Each row below holds a small network's activations on one input, seen along a few directions.
Each table varies a few parts of the input and shows all the possible inputs, shuffled.
A made-up example of a description, with smaller parts first: one of 8 places around a ring, together with either a single point or one of 9 places along a line or (one of 3 separate values, together with one of 6 places along a line).
Shared parts are said once, and a part with two or three values counts as separate values.

Other details of the inputs shift rows strongly along two fixed directions, in all tables alike. That doesn't count.

A family of inputs:
row 1: [ -4  -6   4 -37   4   8  -2  -2  -9   4  20]
row 2: [ 18  -4 -22   4  11 -13   3  11  -3  -8 -25]
row 3: [-22   6 -22  44   1 -12  -2  -8   5   9 -23]
row 4: [ -5   8   6 -44 -11  -6   8   1   8   0   3]
row 5: [ 28  -5  -2   2   2 -22  -5  21 -12  -9 -15]
row 6: [ 21 -14  -6   3   0 -16  -8  34 -12  -8 -19]
row 7: [-13   7   1  45  -9 -25  -9  -7  -3   5  -9]
row 8: [ -3  14 -11  41   7   2   1 -29   2  -6   3]
row 9: [-38  21  18   2  -6   7  -8 -20   2  23  27]
row 10: [ -7   2  -6  38  -2  -5  -8 -20  -9  -9  14]
row 11: [ -9   1 -16  41   3  11  -3 -13   6   0  -2]
row 12: [-11   7  -8  39  -5 -30  -7 -19  -8  -5  -2]
row 13: [-35  28  11  -7 -18 -13   5 -34  16  12  12]
row 14: [  1   7  -1 -37  13  13   5 -12   2   6  12]
row 15: [ 31 -11  -6   0  -8   8   2   9  -3 -27   1]
row 16: [ 32 -13  -9   0   8  -4  -5   4 -16 -22   6]
row 17: [-10   1   3 -43 -14   0   8   9   8   7  -1]
row 18: [-24   9  -4  42 -25  -4  23  12  -9  30 -11]
row 19: [  8  -5  11 -31 -12  24  32  30  -7  28  15]
row 20: [  9   6   9 -39  -6  10   6 -12   5  -6  20]
row 21: [-10   4  -3  40 -19   9  -3 -17   6 -13   7]
row 22: [-36  15  17   1  -8   9  -8 -20   4  28  25]
row 23: [  2   6  11  46   7  13  -2 -23   7 -12   1]
row 24: [-14  -4   0 -41   0 -12  -1   3  -8  13   3]
row 25: [ -6  -1   2 -43   1 -17  -1  -3 -10  11   6]
row 26: [-39  23   0   0   3  14   1 -36  11  22  18]
row 27: [ -9   5   3 -45 -12  -2   7   9   6   0  -1]
row 28: [ -1  -5   7 -39 -12  19   4   0   6   0  14]
row 29: [-12   6  -9 -41  10  -3   4   0   4  18 -10]
row 30: [ 30 -19   3   9  13  23  -2  19   0 -21 -10]
row 31: [ -3 -10   1 -39   3  11  -3   5  -8   8  18]
row 32: [ 24  -1 -20   2  13 -15   3   6  -3 -10 -23]
row 33: [ 39  -8   0   0   7   0  -7  21 -13 -18   2]
row 34: [ 34 -11   0   2   5   1  -8  23 -14 -15   1]
row 35: [ -1   1  10  46   5  16  -4 -18   7 -10   0]
row 36: [ 26 -14   4  11  15  -1   0  19   9 -18 -20]
row 37: [ -3  -6  19 -31  11  30   3   2   7   7   8]
row 38: [ 32 -10   5   7  18  -3   1  18   8 -22 -18]
row 39: [-45  14  22   1   5   8   0 -18  25  23   5]
row 40: [-16   0  -4  44 -11 -20 -13   3  -4   9 -11]
row 41: [ 24 -18   1   9  14   3  -1  29   8 -18 -23]
row 42: [ 15 -23 -16  -1  -2 -15  -6  24 -13  -6 -17]
Description of these inputs: one of 2 separate values, together with either a single point or (one of 4 places along a line, together with one of 5 separate values).
The inputs of row 4 and row 15 match in every part but the choice among 2 separate values. If row 29 is changed in the same way as row 4 into row 15, which row does it become? -> row 26
Change only the place on the line of 4 in row 12. List by row number the other rows that result. -> row 24, row 25, row 42
Change only the choice among 5 separate values in row 23. List by row number the other rows that result. -> row 8, row 16, row 20, row 33
Change only the choice among 2 separate values in row 32. List by row number the other rows that result. -> row 8
